A small network was shown many inputs. Here are its activations along a few directions, one row for each input.
Each table varies a few parts of the input and shows all the possible inputs, shuffled.
A made-up example of a description, with smaller parts first: one of 2 separate values, together with either a single point or one of 11 places along a line or (one of 4 places along a line, together with one of 8 places around a ring).
Shared parts are said once, and a part with two or three values counts as separate values.
(in the rows, 128 means zero)

Other details of the inputs vary at random and push rows far along two fixed directions, the same in every table; ignore that.

A family of inputs:
x1: [129 144 129 112 124 126 135 130 119 123 134]
x2: [125 136 129 120 146 133 134 126 130 116 124]
x3: [135 135 143 118 135 130 129 134 135 138 121]
x4: [130 147 133 125 126 120 145 115 125 130 141]
x5: [140 135 146 121 134 130 125 136 133 135 124]
x6: [130 137 134 127 141 138 131 127 127 113 124]
x7: [ 88 135  72 157  83 139  64 115 151 150 141]
x8: [143 134 145 123 133 135 126 134 133 135 123]
x9: [120  31 115 152 121  98 148 134  94 115 122]
x10: [128 137 135 125 142 133 130 128 128 112 124]
x11: [141 135 142 121 133 130 127 134 135 135 119]
x12: [130 145 126 112 124 126 137 129 120 124 129]
x13: [128 141 138 138 145 127 140 113 132 120 130]
x14: [131 137 133 129 141 140 133 131 130 112 126]
x15: [138 133 140 116 138 130 129 133 136 139 123]
x16: [124 144 127 110 125 127 139 129 120 127 131]
x17: [144 135 144 125 133 136 128 138 135 135 125]
x18: [128 138 132 125 142 133 133 127 129 112 119]
x19: [138  32 133 164 114  88 149 128 102 141 130]
x20: [ 84 134  67 151  88 134  67 114 153 153 142]
x21: [133 144 128 117 123 133 138 133 121 123 136]
Description of these inputs: one of 3 separate values, together with either a single point or one of 6 places along a line.
Question: Changing only the choice among 3 separate values turns x16 into x9. The same change can be made to x7. Which row results?
Answer: x6
Question: Which other rows does x20 become when the choice among 3 separate values takes its other values? List them by row number.
Answer: x2, x15
Question: Which other rows does x11 become when the choice among 3 separate values takes its other values? List them by row number.
Answer: x12, x18

A family of inputs:
x22: [160 145 153  88 136 125 159 150 113 130 117]
x23: [104  70 101 193 104 127  89 119 144 149 127]
x24: [ 86 133  83 142 103 132  90 124 137 116 132]
x25: [103 187  95 118 126 151 104 122 145 114 125]
x26: [105  65  99 173 106 125  66 127 137 136 113]
x27: [146  41 126 143 106  90 154 140  91 146 149]
x28: [135 149 135  90 160 135 166 136 106  96 136]
x29: [123 184 125 127 107 147 105 122 152 162 140]
x30: [ 91 128  74 138 107 143  96 117 140 121 136]
x31: [156 143 179 126 159 128 154 134 131 113 118]
x32: [147  85 148 149 151 120 145 132 122 125 132]
x33: [121 163 122 131 142 164  90 125 173 134 116]
x34: [108 129 102 134  89 127  81 138 146 154 131]
x35: [111 129 102 130  90 129  74 131 138 154 129]
x36: [ 95  77  89 153  91  91  94 112 140 180 132]
x37: [125  33 138 154 145  83 149 121 116 138 111]
x38: [147  41 127 141  98  93 159 135  95 145 140]
x39: [142  35 120 126 102 100 151 147  95 139 129]
x40: [111 124  92 132 102 135  83 136 146 160 143]
x41: [123 153 146  95 163 109 177 109 115 112 124]
x42: [145  43 136 142  95  84 145 135  83 140 135]
x43: [160 138 170 122 163 138 161 127 135 117 121]
x44: [128 176 129 151 138 151  94 118 169 137 119]
x45: [151 137 171 111 163 135 146 146 130 108 107]
x46: [130 152 140  93 151 139 171 135 103  97 124]
x47: [135  38 124 131 102 101 152 151  88 143 126]
x48: [141 159 153 105 145 124 164 118 100  93 132]
x49: [143 156 144 104 148 132 178 118 112  98 138]
x50: [144 162 144 109 147 126 175 123 107  97 129]
x51: [149 136 166 112 166 146 153 143 128 116 107]
x52: [159 150 170 101 128 114 163 140 115 132 134]
x53: [159 142 179 123 160 130 146 126 122 112 116]
x54: [103 192 112 132 119 142 108 111 148 115 141]
x55: [106 188 103 130 131 149 110 108 147 122 153]
x56: [120 164 121 133 150 161  86 130 169 135 125]
x57: [100 185 105 114 124 150  93 117 138 110 128]
x58: [113 117 101 160 122 142  77 130 158 138 109]
x59: [102 191 107 133 122 153 115 107 144 123 141]
x60: [165 151 161 103 132 119 167 137 113 136 128]
Question: What is each input in this table made of?
Answer: one of 3 separate values, together with either a single point or (one of 2 separate values, together with one of 6 places along a line)
Question: Changing only the choice among 3 separate values turns x59 into x23. The same change can be made to x25. Which row results?
Answer: x58
Question: Which other rows does x50 become when the place on the line of 6 takes its other values? List them by row number.
Answer: x48, x49, x54, x55, x59
Question: List by row number the other rows that have the choice among 3 separate values in common with x38.
Answer: x22, x27, x29, x34, x35, x36, x39, x40, x42, x47, x52, x60
Question: Which other rows does x45 become when the choice among 2 separate values takes its other values? List them by row number.
Answer: x31
Question: Which other rows does x53 become when the choice among 2 separate values takes its other values? List them by row number.
Answer: x26
Question: Which other rows does x39 become when the choice among 3 separate values takes its other values? List them by row number.
Answer: x30, x33
